These are the activations of a small network on made-up records, seen along a few directions, one row for each record.
Each row is followed by the record's values for the fields SIDOV, KUG, GED, FOD, BEG, FELA.
Not every record has every field; a missing one is written none.
The largest differences between rows may come from other fields.
Strong random noise was added to every row along 11 fixed directions; ignore it. To show where, here is one row again and again, with new noise each time:
[   6  139  518  257  367 -280 -178  198  208  152  115   76  569   21
    6  293 -146 -203 -417 -297 -211   21  -41  207 -169 -195  215 -299
  170]
[ -20  162  -96 -152   47  -82   87   21  354 -390   51  -90  220  -92
 -153 -456   75  184  -85  224  -67  314  177 -401 -144 -670  130  131
  -28]
[  29  196  441  322  344 -418 -213   67  -76   70   80  -39  274  195
   45  289 -203  128 -573 -361 -513 -147   35   88 -142 -159  500 -407
  152]
[ 303   82  -75  232 -143  -72  168   14  299 -226  115 -215 -233   49
 -117   23  -44 -305  528    0  148 -220 -297 -418  123 -208 -389  -14
  211]
[ 153 -287  313    6   88  -97   31 -148 -374  378 -182 -115  570 -422
   13  226  -11 -124  275  -17   60   96 -396  249   85  151  -10  250
    3]
[ 118 -140  220  295  181  -22  107 -207 -240 -346 -168 -167 -126 -281
  -33   44  -99   87   47   -2  -16   35 -253    4  160 -433   62   21
 -232]
[ -84  242 -191  -96 -173  214  320   16   27   90   58 -282 -126  287
 -145  -60  -31   17  314  201   60  -49 -262 -393  100   39   92  339
   28]
[-414  222  204  267   24   31   26   42  -87  209  174   43 -233  456
  234  462  -27  -99 -106  -79  -68 -221  -41  145 -134  232   77  -83
  243]
[ -50  115 -134  316 -253  106  -63 -142 -322 -141  -15   15 -466  217
  125  216   75  188  368   28   35  171  141 -129  -51  -32  120    9
  -13]
[-367  442 -269  214 -694  626  -89 -181   89 -616  159  487 -345  236
  378  -90   50  108 -209  247   14   55  528 -100  -78 -160  -72   53
  -44]
[ -68  -14  -88   -9 -134 -185  -18 -150 -126 -202   22   34  -54  -42
   97 -198  161  245  226  200   20  173  183 -175  -74 -205 -166  192
  113]
[ -23  314  123  280 -227 -145 -305 -173 -451   98  -73  113 -180   79
   18  234    1  285   23  -17    5  410   40   18 -228   32  499   83
   71]
[-140  199  228  368 -170  168 -181 -218 -369 -272  -70  277 -105  -51
  188  155 -101  198 -295    1  -41  164   94  217    9 -131  216   25
 -157]

[-192 -112  266  -21  214  -52 -117  -77 -354  374 -224   55  -83 -292
   -9  210  118   62  -33  136  348  549 -184  421 -273   36  404  217
  -59] : SIDOV: rus / KUG: none / GED: none / FOD: none / BEG: vonu / FELA: none
[ 244 -129   35   -8 -203 -569 -165 -343 -104 -227  -61    2 -392 -461
  -48 -231  123   42  162  184  247   -3 -220  -81 -114 -132 -341  147
  294] : SIDOV: none / KUG: deken / GED: lep / FOD: buba / BEG: vonu / FELA: none
[-225   13 -354 -340 -187  589  263  160  186  133  148   64  384  255
   97 -172  -56  -76  -69  107 -107 -281  150  -39  208  330 -158  146
 -165] : SIDOV: none / KUG: gela / GED: lep / FOD: buba / BEG: vonu / FELA: none
[-397 -411 -367 -345  326 -179  237  150  236  384  187 -307  251  220
  292   53  417  -43  409   55 -240 -130  369 -156 -417    5  -22 -209
  383] : SIDOV: vegu / KUG: gela / GED: rumug / FOD: buba / BEG: vonu / FELA: silit
[  46  -43  -17   94 -131    4   91  -91  112 -237   76 -114 -463  205
   92  128  -84 -155  -46 -149 -183 -595  -89  -95  163  147 -246 -283
   77] : SIDOV: none / KUG: gela / GED: lep / FOD: bog / BEG: diz / FELA: none
[-267   39  120  -57   73  171   93   55   17  436  -24  -62    1   25
  -43  301   21 -203  -14   51  216  106 -265  227 -177  225  224  106
   27] : SIDOV: none / KUG: gela / GED: lep / FOD: buba / BEG: vonu / FELA: none
[-256  -15  -18 -123 -102  -31    8    4  101  361  150   -3 -146  183
  266  304  146 -286  119   38   48 -238   -4  106 -273  439 -125  -95
  408] : SIDOV: vegu / KUG: none / GED: none / FOD: none / BEG: vonu / FELA: silit
[ 131 -132 -209  200  -43   25  -88 -151  -70 -467  -54  -17 -368   65
  210   52  -30  151 -150 -149 -374 -228  328  -78   23 -190  122 -457
 -143] : SIDOV: vegu / KUG: none / GED: none / FOD: none / BEG: diz / FELA: tup
[-103  282  184  191 -177  545  168   65  -10 -373   32  311 -154  238
  -11  -50 -226  -10  -74   92  371    4  -69  137  586  123 -534  321
 -373] : SIDOV: vegu / KUG: gela / GED: rumug / FOD: bog / BEG: diz / FELA: tup
[ -82 -125  -64 -102  162   40  112  232  -45    3   94  167   37  374
  177 -243  196  268  182  123   73  145  476  -23  281   83 -371  106
  -50] : SIDOV: vegu / KUG: none / GED: none / FOD: none / BEG: diz / FELA: silit
[ 447  474  130   -7 -285 -169 -183  -38  191 -432   -5  233  257 -306
 -317 -637 -223  167 -449  101   69  159  -64 -305  195 -330   -5  266
  -29] : SIDOV: rus / KUG: none / GED: rumug / FOD: buba / BEG: vonu / FELA: none
[   4  -67 -274  -77  323  182  200  239  287 -204  105 -204  329  133
  -55 -265  -55  135  -97  -20 -305   45  272 -290    2 -478  265 -176
 -216] : SIDOV: vegu / KUG: deken / GED: rumug / FOD: buba / BEG: vonu / FELA: silit
[ 211   94  263  118  -32  110 -201  144  339  -19   95  346  652 -293
  -37    1 -198 -407 -340 -139  125  -47  -80  243   76  -10 -278  -76
   42] : SIDOV: none / KUG: deken / GED: rumug / FOD: buba / BEG: vonu / FELA: none
[ -73  159   61   99  134 -298  -47  125 -231  310   -8 -156 -239  405
 -151  191  111  232  289  -59   50  326    7 -180 -122  134  292   99
  101] : SIDOV: vegu / KUG: none / GED: rumug / FOD: buba / BEG: diz / FELA: tup
[ 210  178 -110 -245 -322  -98   76   40  107  186   -5  -43  209   -5
 -135 -218  141  -22  536  244  352  374 -118 -299   23   99 -223  458
  241] : SIDOV: vegu / KUG: none / GED: none / FOD: none / BEG: diz / FELA: silit
[ 111  -15   14    0  435 -159  230  203 -129   24   83 -269   70  489
  -36 -168 -204  358 -308 -165 -443 -426   41 -167  375   82  163 -150
  -85] : SIDOV: vegu / KUG: none / GED: none / FOD: none / BEG: vonu / FELA: tup
[ 352  -19 -124 -157  -64 -726  144  -31  160  344  174 -530 -177  101
 -183   32  -44 -263  460  -87  -91 -657 -546 -481  -12  316 -329  -53
  667] : SIDOV: vegu / KUG: none / GED: lep / FOD: bog / BEG: vonu / FELA: silit
[ 105  168  -47  210 -244  184  130   20  195 -145   66  -64 -334   40
 -192   66  -81 -315  422   72  404  -34 -349 -197  179  -55 -424  133
   29] : SIDOV: vegu / KUG: deken / GED: lep / FOD: buba / BEG: diz / FELA: silit
[ 100   33   72   12  139   33   39  119  361  340   14 -183  274 -158
  -35  305  -30 -485  142  -64  177   72 -327   19 -310  -62  267 -110
  222] : SIDOV: vegu / KUG: none / GED: none / FOD: none / BEG: diz / FELA: tup
[ -90    9  -59 -334  138 -122  159   85  -56   83  -81 -219  -41  161
 -231 -307   88  299  125  201   45  180   -2 -227   84  -49   64  340
  -88] : SIDOV: rus / KUG: deken / GED: rumug / FOD: bog / BEG: diz / FELA: none
[ 146  511  -69   28 -195 -117 -124   51  258  -41  142   43  -48  237
  -70 -275 -134  114 -405   11 -158  -64   43 -375 -124  -66  407  -84
  228] : SIDOV: vegu / KUG: gela / GED: lep / FOD: buba / BEG: vonu / FELA: silit
[-181  190 -150   95 -231  -18 -145 -324  -40 -446  -12   81 -553   -7
  285 -102   93  275 -465  113 -234  -34  315  -58 -332 -274  443 -221
  126] : SIDOV: vegu / KUG: none / GED: none / FOD: none / BEG: vonu / FELA: tup
[-191  -61  238  273  180  152   -7  -70 -174  134  -96   47 -370 -110
  182  413  -49 -215 -157  -43  176    2 -265  438 -138   39  226 -116
  -11] : SIDOV: rus / KUG: none / GED: none / FOD: none / BEG: vonu / FELA: none
[ 281    8  -20  116  -53 -169 -277  198 -174  130  -72  207 -122  130
 -107    2  231  229  548  -63  313  738  368  -57   -6   56  -26   58
   -5] : SIDOV: rus / KUG: gela / GED: rumug / FOD: bog / BEG: diz / FELA: none
[ 175 -206 -289 -273 -377  302  121 -234  -71   81 -189 -218  135 -206
  217    5  129  -14  123   96 -301 -209   48 -163  -60  112  363  -17
   33] : SIDOV: rus / KUG: none / GED: none / FOD: none / BEG: diz / FELA: none
[-114  -94 -256 -451   94   88  367  222 -140  284   15 -188  133  360
 -127 -398   97  241  454  250  117   49   11 -212  341  300 -313  513
 -126] : SIDOV: rus / KUG: none / GED: none / FOD: none / BEG: diz / FELA: none
[-298   74   22  167  227   24  181  179 -203  274  149 -100 -182  683
  138  210   -5  169  200  -74  -88 -134   57  -67  147  245  -84   29
   98] : SIDOV: vegu / KUG: deken / GED: rumug / FOD: buba / BEG: diz / FELA: silit
[ 125  298  173  168  166 -544 -251  200 -468  115   50   92 -179  559
 -349  -75 -156  596  -27 -238  -98  323  173  -76  209  214   90   70
 -136] : SIDOV: rus / KUG: gela / GED: lep / FOD: buba / BEG: diz / FELA: none
[-149 -176  261  -47  -61  231  131 -174  499 -111  -69  -80   67 -470
  106  333  150 -673 -139   -4   76 -186 -278  198 -297 -247  -39 -165
  139] : SIDOV: rus / KUG: deken / GED: lep / FOD: buba / BEG: diz / FELA: none
[ 152 -196 -102  166  -50 -188  -59  -94 -106  240   14 -125 -281 -104
   53  369   90 -280  519 -158   82 -152 -201   18 -181  219 -129 -157
  265] : SIDOV: rus / KUG: none / GED: rumug / FOD: buba / BEG: vonu / FELA: none
[-505 -124 -207 -599  222 -285  502   80 -134  451  113 -454  111  469
   30 -323  248  437  259  359 -191 -196  -21 -333  109  263 -128  538
  208] : SIDOV: vegu / KUG: gela / GED: lep / FOD: buba / BEG: diz / FELA: silit
[  18  251 -266  -87  -49  445   91  275  250 -110  108  -15  357  412
  -37 -152  -75  135 -278 -124 -400  -68  415 -269  105 -130  320 -165
 -224] : SIDOV: rus / KUG: deken / GED: rumug / FOD: buba / BEG: diz / FELA: none
[ 121 -233  -96   48  250   27  104   90  -55 -280  -15  -61  -28  -22
  -84 -202  -40  163   88   -2   -7    5  103  -50  267 -249 -218  -10
 -282] : SIDOV: none / KUG: deken / GED: rumug / FOD: buba / BEG: vonu / FELA: none
[  48  238    4 -163  -80 -304  -65  -35 -256  375   45  -86   73  154
 -130 -122  -66  308  -94   92  -23   30 -170 -109  -11  353  247  312
  170] : SIDOV: vegu / KUG: gela / GED: lep / FOD: buba / BEG: vonu / FELA: tup
[ -42 -142  144 -141  -71   33  -18 -192 -290  302 -234 -143   95 -312
 -108  282   26  -45   78   -9   67  171 -340  218 -102  174  351  191
 -112] : SIDOV: rus / KUG: gela / GED: rumug / FOD: buba / BEG: diz / FELA: none
[  15  409  291  337 -314  159 -135 -230  187 -442  -35  114 -206 -238
    4  179 -234 -285 -433   -5   86 -137 -408   53  -86 -240   84  -81
   27] : SIDOV: vegu / KUG: none / GED: none / FOD: none / BEG: diz / FELA: silit
[ 389  -84 -372  139 -383   19 -170 -124   42  -72  -76 -130 -312 -214
  -24  139  234 -143  666    5  148  264   72 -310 -224 -101  152 -155
  118] : SIDOV: vegu / KUG: none / GED: rumug / FOD: buba / BEG: vonu / FELA: silit

Here are new rows. What are their fields?
[ 309 -246  -24  201 -305  434 -103 -162 -256 -175 -193  194  102 -316
  119  131  -56 -126  218  -79  116    4   31  210  286   98 -198  -45
 -331] : SIDOV: none / KUG: deken / GED: lep / FOD: buba / BEG: diz / FELA: none
[-422 -212  142  -33  238  -96  121  -26   55    1   22   43  -97  -18
  278   52  142  -31  -85   83   14 -216   86  211 -106  -42 -238  -21
  129] : SIDOV: rus / KUG: gela / GED: rumug / FOD: buba / BEG: diz / FELA: none
[ -10 -333 -120 -272  186 -188   83    1 -260  612  -54 -361  377    5
  -25  239  120   36  336  -92 -230  -13 -104   18 -177  362  236   20
   68] : SIDOV: vegu / KUG: none / GED: lep / FOD: buba / BEG: vonu / FELA: tup
[ -41 -134  184  -73  369    6 -124  355  -57  113   54  293  544  201
   28  -98   28  210 -223 -117  -69  308  477  294  159   73 -106  -87
 -215] : SIDOV: none / KUG: none / GED: none / FOD: none / BEG: vonu / FELA: none
[-364 -164  -94  -87   48  189  285   89  402  133  138 -136 -374  156
   49  241  185 -487  424  108  337 -214 -169   30 -142  144 -454   -3
  173] : SIDOV: none / KUG: gela / GED: lep / FOD: buba / BEG: diz / FELA: none
[ 303  536   28  228 -134 -153 -258  -12   10 -120   43   67 -222   34
 -413 -148 -388   27 -286  -70   99   29 -374 -177   41  -36  257   25
  -20] : SIDOV: none / KUG: deken / GED: rumug / FOD: buba / BEG: vonu / FELA: none
[ 634  151   11  397  -77 -298 -424   24  -92   60   39   80  257  -15
  -86  161 -247  -53  -13 -427 -254 -118   20  -50   18  144  200 -435
  155] : SIDOV: vegu / KUG: deken / GED: rumug / FOD: buba / BEG: vonu / FELA: tup
[-170 -298 -117 -193 -307 -135 -112 -397   15 -123  -83  111 -159 -412
  380  -14  409  -33   64  189  -49  -14  270   80 -432  -65 -126  -65
  312] : SIDOV: rus / KUG: gela / GED: lep / FOD: buba / BEG: diz / FELA: none
[  34  -77 -214 -102 -177  -33  -99   61 -396  484   -5   89   68  181
  165   53  132  140  434   33   72  122  155   94   -8  525  -57  172
  131] : SIDOV: rus / KUG: none / GED: none / FOD: none / BEG: vonu / FELA: none
[ 235  269 -202 -138 -409  681   75  -59 -191  133 -120  -12  249   62
  -58  -18 -220   88 -112   52 -123   66  -90 -133  226  302  548  165
 -311] : SIDOV: vegu / KUG: none / GED: none / FOD: none / BEG: vonu / FELA: silit
[ 201  142 -187   51 -269   27   11  -91  508 -440   -2 -197 -292 -162
 -198   39  103 -313  252   21   97  102 -103 -440 -277 -465   69 -170
   94] : SIDOV: vegu / KUG: none / GED: rumug / FOD: buba / BEG: diz / FELA: tup
[ 135 -216   16 -108 -139  168  -43 -278 -232   93 -342 -201  141 -454
 -102  260   48  -17   64  -53  -95  261 -190  127 -170 -106  570  -28
 -294] : SIDOV: rus / KUG: gela / GED: lep / FOD: buba / BEG: diz / FELA: none
[ 147  -75 -492    7   -2  483  247  376  140  189  155 -153  126  502
  -66   78  -93 -148  603 -210 -100 -263  139 -244  312  319 -214 -156
 -208] : SIDOV: rus / KUG: gela / GED: rumug / FOD: buba / BEG: vonu / FELA: none
[ -80  357   81  -19  -98  125  297  -12    6  111  107 -227 -228  489
   34   62 -293  -17 -494  -34 -286 -746 -386 -150  276  413  210   25
  177] : SIDOV: vegu / KUG: none / GED: none / FOD: none / BEG: diz / FELA: tup
[ 231  380 -149  206 -333  173 -146  148  155   30  140  244  -15  195
 -109   23 -132 -167  165 -127  156   62   22 -125   68  212 -140  -23
   81] : SIDOV: rus / KUG: gela / GED: rumug / FOD: buba / BEG: vonu / FELA: none
[-198 -253  -27 -116  -20  203  144  -93 -380  370  -91  -14  123 -235
   71   63   40 -134  477  247  390   93 -286  199   64  320 -302  428
  -51] : SIDOV: vegu / KUG: deken / GED: rumug / FOD: buba / BEG: vonu / FELA: silit
[  36  104 -371  317  153 -195  -19  149 -272    0  168 -149 -497  623
    8   23  -66  349  325 -149 -235 -136  286 -297  116   58   84 -229
   16] : SIDOV: vegu / KUG: deken / GED: rumug / FOD: buba / BEG: vonu / FELA: silit
[ 163 -407  324   49  136   10 -181 -223  108 -400 -221  187  215 -754
  229  -24  116 -163 -398  -24  -49  104  166  392 -153 -476   36 -312
 -119] : SIDOV: rus / KUG: none / GED: none / FOD: none / BEG: vonu / FELA: none
